A small network was shown many inputs. Here are its activations along a few directions, one row for each input.
In each table, some parts of the input vary, and every possible input appears once, in random order.
Descriptions start from the smaller parts, as in this example, which fits no table here: one of 5 places around a ring, together with either a single point or (one of 2 separate values, together with one of 4 places along a line) or one of 11 places around a ring.
Shared parts are said once, and a part with two or three values counts as separate values.

Other details of the inputs shift rows strongly along two fixed directions, in all tables alike. That doesn't count.

Rows:
row 1: [279 -441 350 -323 -76 -28 59 -115 476 -256 -22 -79 -49 479 -354]
row 2: [-102 21 70 223 -115 -116 -108 39 56 -8 -139 140 -116 93 113]
row 3: [192 -427 11 -225 92 -58 -52 -58 53 -169 162 -101 115 34 -126]
row 4: [322 -56 -228 -617 316 139 -28 -191 75 -41 107 -163 161 -237 -46]
row 5: [275 -821 198 -506 52 -107 -429 -499 519 -481 122 78 -344 121 -478]
row 6: [127 -93 -207 -299 168 232 -30 -345 47 -202 83 -136 33 -23 -15]
row 7: [-199 219 385 450 -327 -337 -62 377 258 204 -332 342 -270 356 81]
row 8: [-23 185 -442 212 102 234 127 -3 -400 15 15 -232 133 -351 252]
row 9: [-340 179 202 548 -202 -224 49 395 -269 270 30 209 13 45 114]
row 10: [13 348 -361 73 155 331 250 18 -332 106 -37 -270 142 -309 201]
row 11: [273 -490 70 -298 9 -89 -210 -231 443 -358 -42 0 -133 284 -163]
row 12: [-171 -209 73 398 -229 -111 -161 38 -136 -29 -22 38 -308 -95 -153]
row 13: [-83 151 193 -71 -39 -169 -28 99 40 166 -4 204 -4 52 50]
row 14: [-281 15 385 640 -355 -288 21 402 63 109 -144 255 -167 380 -13]
row 15: [126 12 -378 -334 312 371 168 -248 -353 -76 299 -296 322 -316 -6]
row 16: [96 264 -158 3 60 64 32 58 72 91 -221 -56 -41 -103 123]
row 17: [-125 130 52 196 -115 -42 -33 14 90 10 -103 162 -112 147 37]
row 18: [157 -281 -102 -278 196 125 -3 -154 -130 -120 225 -181 207 -120 -55]
row 19: [-255 434 -336 528 -20 161 159 158 -560 220 -42 -123 104 -367 375]
row 20: [182 -87 -94 -436 91 192 8 -325 275 -204 1 -104 3 103 -138]
row 21: [130 15 -462 -464 373 289 -38 -373 -326 -99 258 -223 245 -456 157]
row 22: [-147 373 -306 -13 157 142 46 -58 -384 147 137 25 159 -353 222]
row 23: [-91 185 60 108 -102 -18 -1 -10 136 26 -127 120 -75 138 47]
row 24: [155 -442 240 -228 -100 -105 -192 -209 469 -317 4 78 -160 406 -219]
row 25: [-328 540 -295 331 27 19 6 132 -543 292 87 98 103 -435 412]
row 26: [-86 -188 455 84 -244 -296 7 264 258 72 -8 207 -36 380 -228]
row 27: [-155 136 163 9 -78 -174 -66 94 51 122 31 242 14 63 26]
row 28: [-42 415 -277 -138 234 86 52 14 -335 228 4 -52 144 -420 284]
row 29: [-185 361 53 324 -24 -127 119 378 -296 356 -86 38 92 -160 215]
row 30: [-143 -187 392 55 -172 -357 -187 144 234 -5 45 345 -127 325 -107]
row 31: [301 -460 -408 -247 174 451 -26 -608 -12 -471 55 -465 -155 -250 -298]
row 32: [-53 -259 333 84 -183 -453 -246 184 260 -19 -25 331 -150 253 -37]
row 33: [-232 265 243 442 -185 -232 100 489 -156 356 -90 186 3 44 121]
row 34: [94 166 -110 110 37 95 153 178 -23 90 -149 -160 45 -86 43]
row 35: [64 122 -24 14 83 -24 108 244 -102 179 -22 -82 128 -149 29]
row 36: [217 -167 1 -570 199 38 -80 -179 182 -87 131 -22 74 -9 -108]
row 37: [-62 -114 371 196 -257 -175 62 212 313 -10 -143 129 -104 420 -198]
row 38: [-93 -43 89 324 -143 -28 45 137 -31 -29 -29 21 -29 131 21]
row 39: [-94 24 91 291 -125 6 105 124 -1 2 -45 38 -14 169 -40]
row 40: [162 -251 76 -370 112 87 66 -134 95 -122 200 -108 189 87 -231]
row 41: [-232 244 409 427 -355 -327 -29 308 226 208 -298 338 -249 372 67]
row 42: [158 -192 43 -199 24 161 97 -168 181 -189 58 -157 80 177 -191]
row 43: [158 -375 314 -541 -27 -173 -153 -156 490 -151 123 151 -23 331 -318]
row 44: [-175 593 -304 398 39 160 252 232 -465 321 -170 -170 95 -363 369]
row 45: [245 -62 -784 -305 374 607 -94 -813 -212 -347 61 -476 -134 -634 -2]
row 46: [-77 -327 408 181 -212 -299 -96 237 164 -42 88 195 -47 339 -167]
row 47: [-246 575 -203 317 13 106 244 229 -570 399 35 -62 184 -381 312]
row 48: [294 2 -253 -504 287 260 18 -321 110 -155 -55 -253 58 -115 19]
Each input here is: one of 4 separate values, together with either a single point or one of 11 places along a line.
Changing only the choice among 4 separate values turns row 5 into row 45. The same change can be made to row 22. Which row results?
Answer: row 17
Which other rows agree with row 35 in the choice among 4 separate values? List them by row number.
Answer: row 3, row 9, row 12, row 15, row 18, row 26, row 29, row 33, row 40, row 46, row 47
Change only the choice among 4 separate values in row 30. List by row number the other rows that result.
Answer: row 6, row 9, row 14
Change only the choice among 4 separate values in row 35. List by row number the other rows that result.
Answer: row 4, row 16, row 34

Rows:
row 49: [-341 213 208 570 -329 -386 -88 404 -113 293 -106 321 -201 -32 88]
row 50: [3 -145 134 130 -115 -111 -95 -13 205 -82 -181 67 -236 223 -35]
row 51: [97 -148 194 -107 -2 -120 -51 79 333 -93 -116 68 -93 303 -115]
row 52: [24 -165 308 -158 -81 -50 83 29 246 -21 21 48 51 308 -170]
row 53: [47 -60 -145 -127 97 295 50 -303 -88 -195 63 -234 22 -88 -107]
row 54: [103 -40 -334 -238 140 264 53 -266 -137 -174 169 -175 197 -164 61]
row 55: [154 -115 -343 -253 238 179 -3 -250 -155 -94 176 -210 148 -330 -19]
row 56: [139 60 -172 -366 231 292 177 -212 -131 -63 186 -194 247 -117 48]
row 57: [88 11 -397 -111 191 227 94 -118 -308 -24 88 -275 168 -294 69]
row 58: [159 -1 -317 -153 183 331 41 -315 -75 -130 -15 -248 -28 -200 42]
row 59: [101 -297 221 -90 1 -176 -26 145 216 -82 17 45 -30 244 -171]
row 60: [128 -23 -179 -134 127 273 39 -292 9 -177 -91 -256 -53 -144 -60]
row 61: [-23 -228 193 -98 -155 -150 -110 -82 232 -77 72 200 -106 217 -187]
row 62: [61 -345 262 72 -135 -87 -63 -5 190 -150 -70 -32 -182 175 -254]
row 63: [-2 -207 246 -101 -14 -157 -116 -23 272 -116 97 144 2 281 -175]
row 64: [117 -292 274 -202 11 -201 18 120 205 -47 11 33 40 263 -133]
row 65: [23 -318 216 -38 -111 -206 -189 -58 161 -124 20 120 -214 93 -192]
row 66: [60 73 -291 -265 208 179 -4 -115 -232 66 196 -117 110 -371 36]
row 67: [104 -113 265 -176 -10 -159 -18 85 292 -43 -119 63 -30 313 -68]
row 68: [156 -18 -231 -306 115 131 -36 -269 20 -81 26 -55 -23 -200 -50]
row 69: [38 -198 307 -153 -81 -172 -30 43 238 -95 61 133 74 331 -59]
row 70: [205 1 -211 -389 245 284 180 -145 -176 13 122 -320 252 -250 -29]
row 71: [113 -165 202 -97 -57 -133 -111 83 343 -114 -97 111 -64 269 -70]
row 72: [93 -171 175 -5 -152 -70 -13 -28 352 -87 -161 2 -127 248 -217]
row 73: [-366 185 175 652 -324 -231 -95 289 -123 162 -130 278 -178 145 189]
row 74: [-294 519 -156 413 -54 131 208 222 -377 279 -40 16 98 -238 212]
row 75: [-296 356 209 456 -259 -306 -89 394 22 321 -179 356 -215 59 141]
row 76: [-331 153 207 727 -323 -298 -96 399 -168 199 -174 263 -196 26 210]
row 77: [35 -230 241 -88 -67 -130 -80 33 271 -157 68 130 28 328 -119]
row 78: [85 -46 -203 -194 74 274 117 -251 -53 -133 106 -228 119 -74 -117]
row 79: [116 -278 293 -157 -36 -219 -58 136 204 -43 25 76 60 227 -76]
row 80: [117 -368 221 59 -110 -131 -82 -10 196 -150 -8 25 -196 203 -202]
row 81: [-193 603 -224 236 54 23 83 158 -391 343 -117 35 116 -331 361]
row 82: [94 12 -320 -257 176 235 -57 -373 -83 -98 26 -141 -65 -299 35]
row 83: [-212 475 -302 439 -98 -6 72 185 -283 229 -117 22 1 -278 372]
row 84: [5 -180 306 -186 -10 -190 -71 -19 249 -82 103 118 53 275 -124]
row 85: [-364 273 237 549 -249 -278 43 436 -90 246 -136 307 -69 227 144]
row 86: [193 125 -321 -321 235 357 143 -208 -55 -72 -2 -296 126 -213 -26]
row 87: [130 -106 289 -152 -33 -128 16 75 329 -16 -84 50 -55 306 -93]
row 88: [-226 605 -306 338 63 62 66 165 -377 306 -100 34 48 -385 360]
row 89: [-36 -101 284 -101 -77 -241 -116 157 118 120 32 153 -33 118 -83]
row 90: [122 -68 -213 -185 104 253 84 -242 -48 -139 146 -176 120 -57 -64]
row 91: [-341 164 217 737 -297 -293 -57 405 -200 218 -213 248 -214 80 157]
row 92: [140 128 -153 -251 126 121 37 -64 -52 3 -14 -101 159 -110 147]
row 93: [51 -207 257 -59 -73 -50 21 36 261 -84 48 122 -18 327 -176]
row 94: [209 -153 -231 -177 145 189 62 -166 -74 -104 135 -265 105 -177 -92]
row 95: [108 -316 230 -7 -128 -141 -5 47 244 -114 -28 -37 -75 193 -298]
row 96: [-181 636 -312 388 44 161 173 226 -393 313 -109 -52 39 -326 358]
row 97: [-255 467 -163 461 -45 67 185 334 -435 340 -80 -14 79 -324 199]
row 98: [129 81 -307 -152 262 279 138 -53 -248 16 130 -248 190 -311 49]
row 99: [-20 -162 292 -259 -53 -162 -72 -33 244 -24 126 155 -9 224 -137]
row 100: [155 35 -379 -264 224 222 -11 -310 -56 -89 40 -187 91 -263 51]
row 101: [23 -57 -271 -189 200 247 -43 -363 -136 -185 165 -173 66 -202 5]
row 102: [113 -28 -90 -362 190 171 98 -153 -69 -92 135 -114 216 14 11]
row 103: [-234 388 274 458 -254 -220 85 431 -14 346 -271 175 -92 139 131]
row 104: [-251 444 -346 485 -35 53 104 237 -539 279 -30 -31 105 -462 396]
row 105: [195 -50 -191 -423 307 159 22 -191 -149 -20 168 -184 248 -272 15]
row 106: [16 -27 -272 -260 152 269 -52 -375 -162 -136 175 -131 12 -245 -17]
row 107: [21 -261 180 -25 -127 -100 -43 -16 215 -149 2 104 -26 345 -175]
row 108: [-226 579 -395 426 -21 114 140 160 -428 269 -149 -64 21 -342 384]
row 109: [158 113 -216 -482 232 200 8 -242 -81 19 73 -116 107 -244 56]
row 110: [178 -73 -288 -351 325 200 1 -195 -143 -76 184 -184 192 -311 -26]
row 111: [-379 208 196 660 -299 -232 -46 287 -146 174 -172 257 -205 180 140]
row 112: [69 -23 -141 -355 163 161 -13 -223 -23 -74 223 -14 78 -118 -63]
row 113: [-27 -166 205 165 -160 -33 -72 -18 119 -105 -20 111 -168 259 -119]
row 114: [110 -312 225 -73 -52 -184 -97 147 226 -93 30 83 3 209 -122]
row 115: [-331 504 -308 428 -11 71 95 80 -452 248 25 54 97 -382 334]
row 116: [35 -348 212 38 -68 -208 -191 -36 172 -156 -10 80 -157 138 -167]
row 117: [35 -226 171 10 -71 -144 -180 -107 288 -141 -126 104 -212 188 -106]
row 118: [63 -60 139 122 -139 -118 -26 51 266 -42 -135 44 -133 211 -96]
row 119: [76 -260 151 18 -124 -98 -164 -64 302 -169 -128 83 -202 230 -47]
row 120: [139 -259 312 -141 -22 -159 34 126 226 11 36 36 19 235 -147]
Changing only one part turns row 69 into row 99. The same change can be made to row 79. Which row results?
Answer: row 89
What do these inputs look like to the network?
Answer: one of 3 separate values, together with one of 4 places along a line, together with one of 6 places along a line
Change only the choice among 3 separate values in row 55. List by row number the other rows that result.
Answer: row 100, row 115
Change only the choice among 3 separate values in row 80. List by row number the other rows that result.
Answer: row 58, row 113
Change only the place on the line of 4 in row 108. List by row number the other rows that result.
Answer: row 50, row 51, row 67
Change only the place on the line of 6 in row 54. List by row number the other rows that result.
Answer: row 61, row 78, row 90, row 107, row 115
